Each row below holds a small network's activations on one input, seen along a few directions.
In each table, some parts of the input vary, and every possible input appears once, in random order.
A made-up example of a description, with smaller parts first: one of 2 separate values, together with either a single point or one of 11 places along a line or (one of 4 places along a line, together with one of 5 places around a ring).
Shared parts are said once, and a part with two or three values counts as separate values.
(in the rows, 128 means zero)

Rows:
r1: [ 85 124 140 106 110 103  88 132 138 130 151 119 116  71]
r2: [131 126 103 126  59 150 128 143 137 151  97 102  91 170]
r3: [ 81 140 132  99 162  87 109 119 123  98 131 123 108  68]
r4: [166 111 114 138  94 169 129 142 102 139 118 102 104 145]
r5: [160 176 157 182 145 123 148  88 172  97 116 161 145  15]
r6: [124 113 152 119 146 122  86 132 104 126 170 117 129  50]
r7: [127 107 140 101 128 111  81 100 140 107 138 114 134  65]
r8: [176 187 158 187 109 168 203 116 199  64 139 173 158 113]
r9: [ 85 131 144 113 148 106  97 136 116 124 161 117 108  63]
r10: [ 91 125 115 136 203  76 137 128  77 163  98 150 129 158]
r11: [209 173 126 211  93 175 204  92 173 119  62 146 112 121]
r12: [135 131 143 112 122 168 135 158 137 100 192 128 152 141]
r13: [ 75 133 126  92 128  84  97 113 147 112 122 123 118  75]
r14: [174 113 110 127 110 160 135 112 109 113  92 100 107 150]
r15: [144 127 134  92  97 154 132 125 168  80 160 125 161 154]
r16: [132 115 147 109 162 114  91 105 115  98 145 113 126  57]
r17: [137 127 136 101  84 164 125 154 159 110 184 129 160 149]
r18: [100 148 138 109 117 150 149 161 145  90 181 131 134 154]
r19: [100 146 131  98  88 148 137 159 171 107 175 129 138 164]
r20: [139  97 136 158 185 110 114 143  62 182 139 144 147 139]
r21: [178 161 141 231 184 119 184  90 133 161  82 191 160 107]
r22: [123 140  95 118 114 133 152 128 122 116  79 105  80 166]
r23: [166 108 107 130  63 166 117 140 129 158 109 100 107 157]
r24: [123 136  90 112  78 129 140 125 149 131  70 102  87 176]
r25: [ 90 157 125  96 138 132 158 145 155  76 153 132 131 160]
r26: [ 93 151 119  87  99 127 149 141 178  81 148 133 139 168]
r27: [134  91 131 150 152 109 103 138  87 202 130 142 150 147]
r28: [174 109 103 121  76 157 125 110 139 126  85  96 108 162]
r29: [ 98 115 129 149 185  96 126 144  71 183 125 145 130 152]
r30: [129 130 107 131  98 154 140 145 113 141 105 102  84 161]
r31: [143 132 141 100 132 158 141 128 142  74 164 126 158 145]
r32: [ 87 119 111 131 167  71 128 124 107 173  92 148 129 166]
r33: [140  93 127 139 166 102 109 107  95 176 103 139 154 154]
r34: [ 94 110 124 143 152  92 115 141  97 199 118 144 132 161]
r35: [146 100 132 147 203 104 121 113  71 160 113 140 146 146]
r36: [120 106 145 110 112 119  76 128 129 137 162 118 137  60]
- The inputs of r21 and r5 match in every part but one. If r29 is changed in the same way as r21 into r5, which row does it become? => r9
- What do these inputs look like to the network? => one of 4 separate values, together with either a single point or (one of 2 separate values, together with one of 4 places along a line)
- Which other rows does r36 become when the choice among 2 separate values takes its other values? List them by row number. => r6

Rows:
r37: [183 155 120 155  82 178 181 126 167  99 104 134 127 178]
r38: [169 130  98 148  84 165 167 134 135 141  82 122 113 209]
r39: [ 53  71 128 100 208  51  57 146  40 204 145 124 133 119]
r40: [112  86 122 166 229  56 102 119  26 233  83 158 134 146]
r41: [108 137 163 108 156 109 101 116 151  88 184 135 148  38]
r42: [161 133 135 178 151 124 145 107 113 151  98 149 135 100]
r43: [109 123 104  70  65 156 120 163 147 111 148  88 105 187]
r44: [116 146 127  78  63 174 134 148 177  72 168 100 119 147]
r45: [ 98 118 141  97 140 117  92 132 123 112 165 113 127  74]
r46: [110 149 148  94 110 131 122 128 176  61 175 129 141  78]
r47: [170 162 143 176 124 143 172 103 167  94 110 159 149 103]
r48: [162 153 157 192 171 122 155  93 141 120 116 168 153  65]
r49: [150 122  97 151 117 141 148 125 110 167  77 121 105 184]
r50: [ 90 108 107  79  94 126  95 153 118 139 136  91 102 163]
- What do these inputs look like to the network? => one of 2 separate values, together with either a single point or one of 6 places around a ring
- The inputs of r48 and r41 match in every part but the choice among 2 separate values. If r47 is changed in the same way as r48 into r41, which row does it become? => r46
- Which other rows does r50 become when the choice among 2 separate values takes its other values? List them by row number. => r49
- Which other rows does r37 become when the choice among 2 separate values takes its other values? List them by row number. => r44

Rows:
r51: [113 107 138 111 167 104  91 125  97 123 151 124 140  97]
r52: [141 106 124 148 167 114 122 119  78 155 105 133 134 137]
r53: [153 137 117  92  36 178 122 125 180  65 124  82  91  96]
r54: [148 151 142 115  63 180 142 142 187  76 179 123 141 105]
r55: [125  95 115 123 161 113 114 125  78 173 105 125 131 166]
r56: [123 119 123 161 151  97 122 125  93 185  90 139 118 139]
r57: [115 119 147 119 175 107 102 122 104 122 155 133 136  81]
r58: [145 148 115 124  79 166 170 142 163  97 117 122 117 195]
r59: [146 162 142 123  86 171 147 123 190  72 164 130 138  90]
r60: [109 103 108 142 138 106 116 139  85 190  98 126 105 169]
r61: [193 139 101 132  38 192 153 108 171 101  78  89  88 155]
r62: [180 164 129 163  87 184 178 121 180  98 115 136 133 144]
r63: [ 82  97 123  83 149  97  83 146  98 153 153 112 126 139]
r64: [160 167 122 149 104 164 184 113 177  85 101 134 128 153]
r65: [142 119 136 156 179 117 134 119  86 153 111 138 129 123]
r66: [103 120 139 128 163  80 100 121 116 149 137 142 143  81]
r67: [106 107 133  96 164 100  88 133 101 131 154 119 136 112]
r68: [112 118 117 151 143 109 123 132  89 188  96 132 113 151]
r69: [109 160 125  92  97 142 148 133 177  58 149 125 126 123]
r70: [ 76 106 124 104 141  96  91 146 103 158 144 116 114 125]
r71: [166 144 120 136  64 183 169 148 168 105 138 128 136 186]
r72: [110  93 109 120 150 108 110 139  81 185 110 120 117 181]
r73: [137 106 113 132 164 109 120 129  81 162 108 131 134 150]
r74: [147 157 114 134 103 157 180 121 164  88 102 128 120 180]
r75: [118 126 152 142 180  97 109 116 114 128 149 147 139  64]
r76: [ 80 118 134 116 146 100  99 138 108 156 143 122 120 109]
r77: [146 127 135 176 179 105 141 113  97 158 105 156 136 100]
r78: [110 149 130  86  80 153 140 146 176  70 163 113 123 144]
r79: [135 118 123 165 161  91 128 114  97 182  87 154 136 123]
r80: [184 150 130 155  65 194 171 136 177 103 131 128 135 161]
r81: [142 120 138 181 178 100 133 100  98 174  89 158 142 109]
r82: [126 168 136 110 104 151 153 119 189  58 149 125 132 102]
r83: [131 145 137  96  60 168 138 150 181  77 181 118 139 136]
r84: [ 92 121 137 123 151  87  95 132 112 153 137 132 128  94]
r85: [110 123 154 142 178  88 102 110 118 140 140 146 147  69]
r86: [ 94 100 127  84 156 101  85 138  97 138 151 120 138 119]
- The inputs of r57 and r65 match in every part but one. If r78 is changed in the same way as r57 into r65, which row does it become? => r58
- What do these inputs look like to the network? => one of 2 separate values, together with either a single point or one of 6 places around a ring or one of 11 places around a ring
- Which other rows does r53 become when the choice among 2 separate values takes its other values? List them by row number. => r61
- Which other rows does r66 become when the choice among 2 separate values takes its other values? List them by row number. => r79
